A small network was shown many inputs. Here are its activations along a few directions, one row for each input.
In each table, some parts of the input vary, and every possible input appears once, in random order.
A made-up example of a description, with smaller parts first: ring(8) and (point or ring(11) or (values(3) and line(4))).
Shared parts are said once, and a part with two or three values counts as separate values.
(in the rows, 128 means zero)

Other details of the inputs vary at random and push rows far along two fixed directions, the same in every table; ignore that.

Table:
r1: [ 77 111 136 153 115  70 141 121 145 149 142 109]
r2: [138 144 124 123 106 156 104 111 119 105 140 143]
r3: [144 124 151 163 233 139 117 156 139 143  94 152]
r4: [ 55 128 130 150 119  85 153 122 135 110 127 117]
r5: [ 60 115 131 135 123  74 154 120 160 112 127 116]
r6: [153 131 136 124 106 143 136 129 105 116 142 138]
r7: [137 135 115 110 109 151 132 133 103 114 132 138]
r8: [135 137 149 176 225 146 118 157 117 140  96 151]
r9: [ 60 128 137 153 115  85 153 123 138 109 124 110]
r10: [157 131 118 115 107 140 124 128 122 147 137 110]
r11: [158 128 129 106 115 142 134 129 130 113 134 123]
r12: [146 122 116  95 114 144 131 132 126 116 131 139]
r13: [160 135 123 116 106 134 121 131 121 150 142 115]
r14: [154 131 115 113 103 141 124 127 123 149 127 115]
r15: [156 127 124 104 111 142 133 129 131 113 125 128]
r16: [150 130 109 108 106 140 125 124 119 150 129 121]
r17: [145 125 109 102 107 143 123 127 117 151 131 126]
r18: [ 62 129 141 155 119  86 154 124 137 109 134 106]
r19: [130 125 140 164 234 150  85 133 148 134  92 166]
r20: [162 119 136 110 111 136 135 128 125 118 142 139]
r21: [147 134 118 112 105 142  91 105 127 141 138 128]
Each input here is: values(3) and (point or line(6)).
Question: The inputs of r13 and r3 match in every part but the values(3) part. If r10 is changed in the same way as r13 into r3, which row does it become?
Answer: r11
Question: Which other rows does r8 become when the line(6) part takes its other values? List them by row number.
Answer: r4, r6, r7, r9, r18

Table:
r22: [128 126 135 122 137 131 140 134 132 104 124 136]
r23: [137 139 130 144 160 152 100 126 120 127 119 147]
r24: [138 138 130 142 162 153 125 140 110 115 113 146]
r25: [153 122 136 136 170 137 138 152 123 137 113 138]
r26: [149 132 111  92  63 138 118 108 122 128 151 120]
r27: [151 138 113  99  61 137 131 120 110 139 151 106]
r28: [153 124 121 125 155 148 104 128 129 147 116 141]
r29: [161 136 120  84  55 149 120 104 124 100 157 127]
r30: [144 133 132 148 163 145 133 149 105 140 115 136]
r31: [137 132 121 140 159 146 101 129 121 152 116 140]
r32: [144 120 124 128 166 139 106 131 137 148 115 141]
r33: [135 130 119 112  86 122 135 123 124 141 141 107]
r34: [151 131 124  89  69 141 121 108 133 102 154 127]
r35: [150 125 135 140 168 139 137 150 118 137 112 137]
r36: [ 81 128 129  95  24  87 168 103 140  77 167 101]
r37: [  7 117 148 179 146  49 137 108 172 115 127 114]
r38: [ 16 111 151 184 150  43 168 132 157 129 123 103]
r39: [140 133 132 139 164 150 127 140 117 114 111 147]
r40: [133 123 125 129 134 120 130 133 133 150 123 117]
r41: [151 121 127 134 169 134 122 143 133 158 111 128]
Question: The inputs of r34 and r23 match in every part but one. If r41 is changed in the same way as r34 into r23, which row does it become?
Answer: r27
Question: Describe the family of inputs behind these rows.
Answer: line(4) and ring(5)
Question: Which other rows does r26 become when the line(4) part takes its other values? List them by row number.
Answer: r28, r31, r32

Table:
r42: [127 107 132  89  37  98 159 111 137 101 161 107]
r43: [ 92 111 134 178 252 117 107 144 145 166 104 142]
r44: [116 140 131 117 112 103 160 135 140 105 127 121]
r45: [118 131 129  84  56 108 162 124 136  88 156 100]
r46: [221 143 124  84 148 205 117 147 107 112 118 146]
r47: [ 97 138 134 130  98 116 120 122 125 138 142 122]
r48: [121 135 130 148 104 105 158 125 121 109 132 115]
r49: [234 134 113  95 135 193  82 121 109 155 110 160]
r50: [ 97 140 141 129 102 113 128 118 118 108 132 138]
r51: [121 105 133 118 104 106 132 114 152 145 137 110]
r52: [107 137 128  95  22 118 139 110 122 124 178 101]
r53: [123 137 122 147 100  99 147 124 123 139 133 101]
r54: [236 128 114  97 135 201  85 129 113 155 116 157]
r55: [109 131 127 109 114 114 137 126 150 129 135  98]
r56: [115 131 125 116  41 126 149 104 125  88 162 102]
r57: [237 132 102  84 142 199  98 146  88 150 141 146]
r58: [227 148 111  87 143 213  95 146 112 140 119 138]
r59: [114 144 113 114  35 109 126  89 122 114 151  96]
r60: [111 112 140 146 141  88 152 133 143 128 115 135]
r61: [ 99 122 129 187 245  96 120 154 140 171  97 151]
r62: [107  95 145 182 238  98 115 154 155 175  85 135]
r63: [ 86 108  95 114 100 127 165 131 111 123 105 127]
r64: [224 148 100  91 141 199  75 124  91 144 126 165]
r65: [ 88 117 137 186 247 122 104 144 142 131  94 167]
r66: [116 123 135 140 108 113 151 127 121 105 139 106]
r67: [109 127 138 125 104 107 140 137 119 146 148 108]
r68: [105 132 129 145 101 122 133 113 128  98 132 118]
r69: [227 132 123  97 136 193  97 122 106 124 110 170]
r70: [103 117 127 116 111 114 142 117 134 103 156 126]
r71: [ 96 135 142 132 102 120 133 125 122 107 138 135]
r72: [115 109 140 128 110 118 138 116 151 116 133 132]
r73: [ 87 110  86 112  96 123 153 130 113 153 107 113]
r74: [ 98 130 145 133 104 125 140 130 125 110 144 130]
r75: [227 154 107  85 142 210  89 141 109 138 113 144]
r76: [103 129 140 124 105 116 136 126 124 144 149 110]
r77: [100  97 158 184 246 112 126 144 158 147  82 151]
r78: [ 91 138 135 136 154 108 127 125 147 103 105 134]
r79: [118 142 122 115 108  98 148 133 144 134 128 107]
r80: [102 132 133 114 105 121 143 126 148  95 136 117]
r81: [226 142  99  93 143 209  78 132  95 145 132 162]
r82: [117 124 126 136  99 106 141 123 125 134 144  90]
r83: [108 125 146 129 114 113 150 139 116 116 143 124]
r84: [ 85 119 164 191 248 124 127 157 131 144  92 151]
r85: [106 137 128 143 100 116 129 105 124  99 125 122]
r86: [101 122 117 122 109 117 120 115 140 133 157 121]
r87: [130 116 127 128 107  90 140 127 141 149 127 119]
r88: [112 138 142 134 103 104 158 136 117 119 138 133]
r89: [113 126 128 138 105 118 135 114 130 134 141  94]
r90: [ 88 123 137 183 245 115 100 137 139 131  89 169]
r91: [ 94 116 152 204 248 123 127 146 136 135  86 137]
r92: [102 137 130 116 111 119 136 124 146  94 128 123]
r93: [235 144 112  79 142 199 108 153 104 144 121 130]
r94: [113 113 136 125 103 112 133 110 149 112 130 135]
r95: [114 129 122 126 112  99 152 128 128 111 146 136]
r96: [117 109 131 124  99 112 126 113 156 144 138 116]
r97: [114 140 135 132  99  98 147 135 119 150 141 120]
r98: [100 120 125 125 112 121 132 119 138 102 154 134]
r99: [107 134 120 145  98 118 121 110 131 129 134 105]
r100: [ 98 143 134 127  98 109 116 114 120 138 135 126]
r101: [111 115 126 122 124 109 143 130 128 108 150 127]
r102: [ 87 137 137 178 251 111  98 143 155 156  69 142]
r103: [235 144 110 120 146 222  91 138  92 149 119 139]
Question: The inputs of r61 and r95 match in every part but one. If r103 is changed in the same way as r61 into r95, which row does it become?
Answer: r56
Question: The inputs of r96 and r72 match in every part but one. If r99 is changed in the same way as r96 into r72, which row does it become?
Answer: r68
Question: Describe the family of inputs behind these rows.
Answer: values(2) and (point or (values(5) and line(6)))
Question: Which other rows does r64 become when the values(2) part takes its other values? List them by row number.
Answer: r90
Question: Which other rows does r60 become when the values(5) part takes its other values? List them by row number.
Answer: r44, r48, r88, r95
Question: Start at r79 and move only the line(6) part, one step at a time. The first step leads to r93. Which rows follow, in order?
Answer: r55, r58, r75, r102
